A small network was shown many inputs. Here are its activations along a few directions, one row for each input.
In each table, some parts of the input vary, and every possible input appears once, in random order.
Descriptions start from the smaller parts, as in this example, which fits no table here: one of 4 places along a line, together with either a single point or (one of 2 separate values, together with one of 5 places around a ring) or one of 11 places around a ring.
Shared parts are said once, and a part with two or three values counts as separate values.

Other details of the inputs shift rows strongly along two fixed directions, in all tables alike. That doesn't count.

Table:
row 1: [-11  44  -3 -40 -26 -21  15 -33   2  35   9  23 -24]
row 2: [-21  58 -14  -8 -44  -1  -4 -19   7  55 -27  23 -50]
row 3: [ 13 -23 -35  51 -59 -18   3   9 -23  34 -20 -23   7]
row 4: [-10  22   6 -41  51 -12  12 -31  11  11  15   5  14]
row 5: [ 31 -29 -28  47 -60 -12  20  41 -20  27  11   8   4]
row 6: [-47  20  17 -23  36   6   6 -25   1 -16   7  18   0]
row 7: [ 36 -19 -40  47 -42  -2  -2  39  -7  44 -27 -19  -9]
row 8: [  2 -12 -35  55 -79  16  -2  35 -14  29 -19   4 -23]
row 9: [-26  11  26 -34  41  -3   1 -24  -2 -50  26   8   8]
row 10: [ -6  12   4 -17  47   4  -6  -9  14  -6 -19 -14  -2]
row 11: [-13  14  17 -17  48  10  -6 -21  10 -14 -21 -17  -5]
row 12: [ 11 -37   3  28   9  20 -17  22 -15 -64   2 -33  18]
row 13: [-37   4  18 -34  72   5  10 -16   8 -25  11  13  16]
row 14: [  4  23  31 -21 -34  -4 -31   3  33  62 -12  36 -16]
row 15: [-26  50  -5 -31 -21 -15   5 -40  -4  35  -8  21 -16]
row 16: [  2  66  -6 -35 -30  -9  12 -13  22  59  -3  35 -49]
row 17: [-29   8  16 -31  69  26   0  -7  19 -34   0   9   2]
row 18: [  2 -29   1  22  -1  -1  -4  12 -26 -42  10 -18  22]
row 19: [ 23  -6 -37  35 -87 -24   0  11 -34  40 -11 -14  -4]
row 20: [-15  11  14 -28  66  22   0  -6  20 -31  16  16   1]
row 21: [  2 -35   5  31  22  25 -16  14 -10 -64  -4 -33  22]
row 22: [ 35   5 -22  24 -64  -9  -3  12 -11  29 -12  -7 -33]
row 23: [ 25 -28   8  24  25   2 -26   4 -13 -58 -10 -55  18]
row 24: [ 24 -31  -2  23  12  12   4  28   7 -36  10 -10  11]
row 25: [ 16 -44 -19  40  -9 -10   5   6 -19   1 -18 -40  30]
row 26: [  1 -44   4  33  27  28  -4  22  -4 -48 -13 -30  22]
row 27: [  3  58 -22 -22 -33  -6   6  -4  11  73 -14  35 -46]
row 28: [-43  57  -3 -27 -34  -1  11 -20  -7  34   1  49 -27]
row 29: [ 22 -28 -42  49 -53  18   6  53  -8  33 -15   3  -8]
row 30: [ 40   5 -22  29 -66 -12   3  19  -2  38 -11  -5 -31]
row 31: [ 43 -55  -7  33   1 -19   9  10 -13 -27   9 -50  36]
row 32: [ 32 -48 -11  34  -7 -22 -10   2 -22 -41   4 -49  33]
row 33: [-13  16  -7 -28  33 -11  15 -20  11  27   3   0  13]
row 34: [ -8  59   6 -37 -19  -7  -8 -30   8  15  -6  18 -43]
row 35: [-32   3  15 -34  75   8  12 -13  10 -19  18  14  16]
row 36: [ -8   6  19 -22  27  16  -2  -7   9 -41  19   7 -13]
row 37: [ 26 -59  26  32 -22  15 -36  40  13  -5  -3   7  26]
row 38: [ -4  32  -4 -17 -35   8  14   2  14  21  12  39 -40]
row 39: [-14  12  18 -20  18  16  -9 -10   6 -47  15   5 -11]
row 40: [-16  29  24 -26  54   9 -18 -35   6 -36 -11 -16  -5]
row 41: [ 20 -50  11  23  26  -4  11  15 -10 -52  24 -23  32]
row 42: [ -5  24  15 -43  42 -16  18 -31  14   2  21   3  10]
row 43: [-33   1  16 -14  39  10  13 -13  -4 -15   0   9  12]
row 44: [ 20 -60  45   6  30 -10 -29   6  17 -18   9 -29  62]
row 45: [-23  49 -16 -31 -24  -6  24  -4   4  62  13  61 -26]
row 46: [ 13 -17 -37  26 -35 -19   9  11 -13  44 -16 -10   7]
row 47: [-24  19  26 -42  35  -1  13 -23   0 -26  29  21  -4]
row 48: [ 19 -64  28  31 -23  -3 -25  38   3   5   7   5  42]
Description of these inputs: one of 4 separate values, together with either a single point or one of 11 places around a ring.
The inputs of row 30 and row 41 match in every part but the choice among 4 separate values. If row 14 is changed in the same way as row 30 into row 41, which row does it become?
Answer: row 48
The inputs of row 28 and row 15 match in every part but the choice among 4 separate values. If row 13 is changed in the same way as row 28 into row 15, which row does it become?
Answer: row 46
Change only the choice among 4 separate values in row 6. List by row number the other rows that result.
Answer: row 2, row 3, row 8
List by row number the other rows that have the choice among 4 separate values in common with row 20.
Answer: row 8, row 12, row 17, row 21, row 24, row 26, row 29, row 36, row 37, row 38, row 39

Table:
row 49: [-30  49  24 -58  26 -12   3 -49  15   9   6  17 -14]
row 50: [-16  46 -13 -24 -24   3  13 -11  -1  18   6  31 -34]
row 51: [ 23 -43  11  27 -16  13 -16  46  16  11   0  11  16]
row 52: [-28  38  -8 -16 -20   0  13 -14   0  36  -8  28 -26]
row 53: [ 34 -30 -20  38 -43 -21  -7  15 -20  13  -8 -29  19]
row 54: [ 33 -38 -19  40  -8  -6  -2  19  -8   4 -17 -38  14]
row 55: [-28  13  15 -17 -29  14  -4  17  22  46   9  65 -11]
row 56: [ -1  23 -18  -1 -35  -7  21  -2  -7  27   3  18 -24]
row 57: [ -7  -4 -12  17  -5  12  -4   8 -10 -14  -8  -7  -1]
row 58: [ 14 -34  18  14  40   1 -17  -6  -9 -65   1 -46  24]
row 59: [-32  25   5 -29  21  -1  10 -25   5  12  -2  15  -4]
row 60: [  0  28 -11   0 -50  -3  -6  -6  -6  19  -7  10 -27]
row 61: [ 16 -15   6  19 -82   0 -13  36   5  49   4  38  -3]
row 62: [  6 -33  19   6  -2  11  -2  32  12  -7  24  26  16]
row 63: [-21  36   7 -47  36 -10  16 -31   7   3  19  18  -1]
row 64: [-26  40  11 -43  32   3  12 -27   6 -15  13  19 -20]
row 65: [ 17   6 -26  24 -38   6  -5  16  -5  17 -18  -6 -21]
row 66: [  5 -11  13  -3  59  11 -10  -7   6 -46  -5 -31   9]
row 67: [  0 -18  11 -10  55  -4  11 -14  -1 -43  15 -23  23]
row 68: [ -6   7  19 -32  79  -2  -4 -26  16 -25   4 -19  20]
row 69: [  1 -14 -16  28 -16   6  -1  15 -15  -6 -13 -11   0]
row 70: [ 16 -36  19  15  42  -4 -11  -9  -7 -59   2 -49  29]
row 71: [ 12  -1  -3   7  13   1   0  -2   4  -1 -11 -18  -4]
row 72: [ 18 -34 -31  46 -34  -9   3  24 -22  19 -11 -18  21]
What do these inputs look like to the network?
Answer: one of 4 separate values, together with either a single point or one of 5 places along a line
Change only the place on the line of 5 in row 72. List by row number the other rows that result.
Answer: row 52, row 57, row 59, row 69
List by row number the other rows that have the choice among 4 separate values in common with row 49.
Answer: row 53, row 58, row 60, row 61, row 70

Table:
row 73: [-30  77 -15 -29 -51  -2   3 -28  -1  50 -13  35 -53]
row 74: [ 16 -70  29  32  30  30 -25  44   7 -62  12 -14  43]
row 75: [-24  66 -12 -33 -18   4  12 -20   4  27   0  35 -47]
row 76: [ 40  -8 -53  50 -94 -21  15  31 -24  60 -12  -1 -16]
row 77: [ 18 -44 -16  38  21   6  10  16 -17 -43  -4 -42  15]
row 78: [ 30  -6 -45  53 -94  -3  -4  32 -30  21 -16 -13 -23]
row 79: [ 25 -11 -40  47 -90 -11  13  25 -31  24  -8  -6 -22]
row 80: [-24  31  31 -48  -4  -2  -3  -7  37  55  12  60 -12]
row 81: [ 13 -34  -6  31 -62   5  -2  51  -1  38  11  35  14]
row 82: [-38  38  36 -60  12   3  -2 -13  36  42  18  70 -11]
row 83: [ 16 -48 -12  29  47   2   3  10 -16 -50   1 -47  38]
row 84: [ 27 -12 -47  45 -88 -17   9  26 -32  36  -5  -4  -7]
row 85: [-14  74 -12 -33 -34  -3  10 -22   8  47  -8  36 -57]
row 86: [ 25 -69  36  27  35  23 -30  39  12 -56   8 -20  38]
row 87: [ 13 -49   0  29  37  -6  -6  -3 -22 -56   3 -54  45]
row 88: [ 38 -65   3  42  34 -14 -12  -1 -16 -52  -7 -78  51]
row 89: [-37  35  17 -38  71  12  -4 -38   8 -38  -6 -10  -6]
row 90: [ 21 -74  33  22  39   9 -18  36   9 -40  18 -14  54]
row 91: [-26  62 -14 -41 -13  -8  22 -25   1  40  11  41 -31]
row 92: [-35  65 -26 -30 -38 -13  20 -24  -4  70 -12  41 -34]
row 93: [ 41 -31 -44  61 -64 -22   4  25 -24  45 -29 -37   8]
row 94: [-33  63  -9 -29 -45  -9  18 -32  -4  44  -5  35 -48]
row 95: [-35  30  32 -55  90   8  15 -43  11 -59  23   1  -2]
row 96: [-20  -1  61 -53  71   7 -11 -13  39 -15  25  24  23]
row 97: [ 38  -5 -35  47 -84  -9  -7  24 -24  22 -20 -18 -24]
row 98: [ 21 -47   4  24  36 -12  -9  -9 -17 -47  -3 -59  40]
row 99: [-39  27  20 -39  70   4  12 -41   4 -36   2  -5  -3]
row 100: [ 26 -38  -6  31  45   9  -9   9  -6 -53 -14 -56  16]
row 101: [-30  66 -16 -35  -8   9  11 -21   8  32  -9  32 -47]
row 102: [-35   0  43 -43  55  15  -6  -3  28 -16  28  43  23]
row 103: [-32  39  43 -57  92   7 -15 -59  16 -58   3 -18  -2]
row 104: [-13  61  -1 -47 -21 -21  11 -36  10  45   2  25 -31]
row 105: [-15  24  19 -48  81  -4   7 -41  21 -17   5 -12   7]
row 106: [ 20 -11 -39  38 -53 -19   7  11 -21  44 -24 -16  -1]
row 107: [ 23 -93  28  45  31  22 -12  48   2 -70  19 -21  54]
row 108: [ 42 -11 -40  41 -68 -21  12  21 -15  47 -12 -15  -8]
row 109: [-15  26  22 -48  54 -11   2 -41   8 -29  14  -5   5]
row 110: [-33  37  32 -51  96  10  -8 -50  16 -46  -7 -17  -2]
row 111: [-47  41  34 -52  -3  15   6  -8  31  30  20  79 -25]
row 112: [ 27 -33  -7  46 -79  11 -18  56   3  41 -11  24  -8]
row 113: [ 23 -90  22  50  29  28 -29  50   4 -70   8 -26  53]
row 114: [ 32 -14 -49  44 -64 -15  11  24 -20  49 -19 -11  -9]
What do these inputs look like to the network?
Answer: one of 6 places along a line, together with either one of 2 separate values or one of 5 places around a ring
The inputs of row 107 and row 81 match in every part but the place on the line of 6. If row 99 is changed in the same way as row 107 into row 81, which row does it become?
Answer: row 92
The inputs of row 102 and row 111 match in every part but the place on the line of 6. If row 87 is changed in the same way as row 102 into row 111, which row does it become?
Answer: row 94
List by row number the other rows that have the place on the line of 6 in common with row 98.
Answer: row 76, row 82, row 90, row 106, row 109, row 114
Change only the choice among 2 separate values in row 112. List by row number the other rows that result.
Answer: row 86
Change only the place on the line of 6 in row 83. List by row number the other rows that result.
Answer: row 77, row 100, row 101, row 105, row 114
